[-36 -25  79   9 -51  38] >> 38
[ 105  -14   35   31 -102  -17   -7] >> -7
[ 16  -6 -34   5 -84 -44  49] >> 49
[-86 -19 -78 -62] >> -62
[ 86  61 -37  22] >> 22
[  48   29   34 -105   41   28  -14] >> -14
---
[ 71 234  43 220  14  67] yields 220

[[533 408 533 518 457 299 519]
 [354 966 211 353 490 249 311]
 [533 871 372 729 745 416 602]] yields 871

[[-13  11  -3  -3 -32]
 [ -1  34  47  20   5]] yields 34

[5285 6202 3341 7884 8513 1764] yields 7884

[ 29 -48 -43  16  38   2  30] yields 30

[ 40 149 234 211 116  46] yields 211

[[-746 -971 -949  640]
 [ 736 -991 -311  764]
 [ 760 -921  751 -794]] yields 760

[ 15 350 245 291 301 813] yields 350

[[ 260   14 -170  232 -220 -473   14]
 [ 537  459 -701  949 -595  694  585]
 [ 944    3  648  -69  307 -195   33]] yields 944

[ 81 108 221  29] yields 108
---
-1.0	1.9	-0.2	-0.6	-0.6 yields -0.2

-0.260	-1.185	-0.716	-0.617	1.258	-1.708	0.361
-2.147	-1.782	-1.248	-1.104	0.633	-1.646	-0.260
-0.991	-2.150	-0.063	-0.434	-2.079	-1.376	-1.988
yields -2.079

0.115	-0.024	-0.146	-0.008 yields -0.024

2.12	0.83	-0.35	-0.12	0.92	1.42
0.19	0.44	1.26	1.48	-1.23	0.69
-0.92	0.41	0.63	0.58	1.05	0.46
yields 0.58

0.00	0.19	-0.09	0.00
-0.01	0.14	-0.11	0.03
yields 0.14

6.1	12.5	16.3	8.3	-16.2 yields 16.3
---
Input:
[[13 89 32  2]
 [86 41  3  0]
 [85 12  0 -1]]
Output: 86

Input:
[[ 47  86 -80  37  27  -2]
 [-27 -47  28  56 -53  55]
 [-23 -50  41 -16 -30  32]]
Output: -27

Input:
[[ 38   7  86  82]
 [ -7  87  58  56]
 [-25 -41 -50 -53]]
Output: -7

Input:
[[ -29 -100   82   80  -92  -44   34]
 [   9   33   -7   83  -15   70  -60]
 [  29  -27   -9  -27  -48  -67   35]]
Output: 9

Input:
[[ -7 -15   0 -21 -12  51 -26]
 [ 21  22  -6  -6 -25   4  -5]
 [ 34 -55 -12  -7  21  34 -82]]
Output: 21

Input:
[[ 23  -6  30   2 -29]
 [-14   8  34  21   2]
 [ 37 -15  88 -28  19]]
Output: -14

Input:
[[   6  -35   11  -51    6]
 [  -3  -85  -31   98  -25]
 [  35 -104   28   -6  -35]]
Output: -3

Input:
[[-73 -25  80 -46 -19]
 [ 62  69 -19  39  40]
 [ 14 -64  39  -2 100]]
Output: 62
---
  91.32     2.37  -141.63  -162.63    19.51
  -1.81    35.65   -94.31   -60.42    65.54
 129.39   -32.48  -159.18  -165.74    -0.26
out 91.32

 0.2   0.2   1.3  -1.4  -1.6  -0.9  -1.1
-0.4   0.3  -1.2   0.0   0.3  -0.2  -0.4
-0.6  -0.4  -0.2  -0.4  -0.7  -0.5  -0.1
out 0.2

-219.7   190.6  -104.1  -198.9   105.9
-214.7   -22.5     0.8  -113.1    80.0
 -87.0   106.7  -158.5  -118.0  -193.4
out -219.7

-0.188  -0.010  -0.089  -0.052   0.015  -0.149
 0.091   0.196  -0.117  -0.130  -0.137   0.033
 0.184  -0.225   0.074  -0.003  -0.240   0.061
out -0.188

  1.43    2.88  -11.59   -3.75   17.30
 -5.22   -5.42  -16.55  -14.28    6.51
  2.11    9.49   -5.21   10.99  -14.72
out 1.43

-0.090   0.124  -0.081  -0.066   0.044
 0.117  -0.218   0.023   0.005   0.003
 0.077   0.225   0.230   0.217   0.044
out -0.090
---
array([[ 49,  43, -21, -71, -77,  37, -24],
       [-47,  42, -36,  38, -40,  16,  31],
       [ 40, -50,  81,  11, -46,   1, -21]])	49

array([[ -6,  -1,  29,   5, -14,   5,  -5],
       [ -2,  -1,   2,   7,   2, -25,  -4],
       [ 73,  83,  62, -50,   9, -12,  33]])	-6

array([[  1, -21,  -4, -13, -11,  -7],
       [ -6, -93,  14, -90, -78,  71],
       [ 46, -11,  53,  13, -59,  10]])	1

array([[ 22,  11,   7,  -7],
       [ -4,  85,   1,  12],
       [ 34,  35, -36,  10]])	22

array([[-26,  20,  12, -12],
       [-15,  -4,  12, -19],
       [-69, -12,  50, -79]])	-26

array([[  -3,  -27,   13,   11,   11,  -32,   38],
       [  13,   11,  -87,   39,    8,    8, -107],
       [  43,  -14,  -14,  -39,   13,    6,  -18]])	-3
---
array([ 12.58, -13.68,  -5.28,  -6.85]) Answer: -6.85, 12.58

array([ 104.203,    7.067,  -84.166, -163.879, -114.852]) Answer: -114.852, 104.203

array([-11.6,   6.1, -10.0,  -8.5,  11.0]) Answer: 11.0, -11.6

array([  5.7,  10.5,   3.0, -13.9, -17.1, -16.3, -11.2]) Answer: -11.2, 5.7

array([-14.7,   6.9,  13.4,   4.3]) Answer: 4.3, -14.7

array([[-12.478, -17.308, -10.409, -10.179,  -0.845,  14.325],
       [ 11.736,   7.432,   3.537,   0.657,   4.741, -11.621],
       [  3.712,  -0.861,  12.451,  -1.448,  -1.874,  -3.490]]) Answer: 14.325, 3.712

array([[-132.15,   52.84,  127.53,  124.80, -123.36, -117.34],
       [  24.91,  129.08, -179.13, -183.75,  191.42,  196.14],
       [-120.43,  -87.78,  228.40,  213.72,  111.27,  111.19]]) Answer: -117.34, -120.43

array([ 0.11, -0.08,  0.09,  0.03, -0.13,  0.07]) Answer: 0.07, 0.11
---
[[121, 156, 100, 121, 126, 68], [181, 120, 70, 60, 7, 19], [92, 102, 104, 128, 223, 94]] value 104
[[183, 52, -1, 97, -643, -55, -829], [216, -99, 92, -88, 125, 94, 894], [317, 3, -167, 148, -333, -162, 87]] value -167
[[3622, 4662, 3157, 5450, 4667], [4032, 5061, 3608, 5621, 4883], [1166, 2026, 1869, 4701, 9281]] value 1869
[[187, 229, 91, 137, 32], [46, 56, 175, 58, 109], [107, 93, 78, 194, 113]] value 78
[[63, 96, 20, 44, 42, 4, 44], [45, 32, 39, 30, 37, 29, 50], [43, 61, 25, 39, 47, 32, 26]] value 25
[[4852, 7725, 6349, 4312, 6268, 4052, 2959], [4590, 7459, 7325, 9459, 8132, 7987, 3843], [6363, 4852, 4852, 4309, 4852, 4852, 2977]] value 4852
---
[ 23 -14  54  92  77 -31] value 77
[-59 103 -20  36  31 -13  69] value 69
[78 77 81 50 18 38] value 78
[ 20  79  -4 -30  24 -17  11] value 24
[ 98  44  67 -97 -80 -92  85] value 85
[ -41 -110   -4  -37  -81   15   24] value 15
[-72  25  94 -10 -32  33] value 33
[-30  -7 -44  79  -8  41] value 41
---
[[ 0 -3 -3  3]
 [98  7 80 32]] Out: -3

[[ 27  97 -56  37  21]
 [ 35 105 -77  68  48]] Out: 97

[[ 13  43 -32 -95 -97]
 [ 12 -13  -1  13  21]] Out: 43

[[ -15   -3   29  -88  -29]
 [  -8  -10   36 -109   19]] Out: -3

[[ 20  61 -62  85   3 -17  74]
 [  0  -3   4  -1  12 -11   2]] Out: 61

[[ 77  60 -18   3 -65  90]
 [-66 -48  -1  12  54 -53]] Out: 60

[[ 15 111   3  20]
 [-73  22 -20 -19]] Out: 111
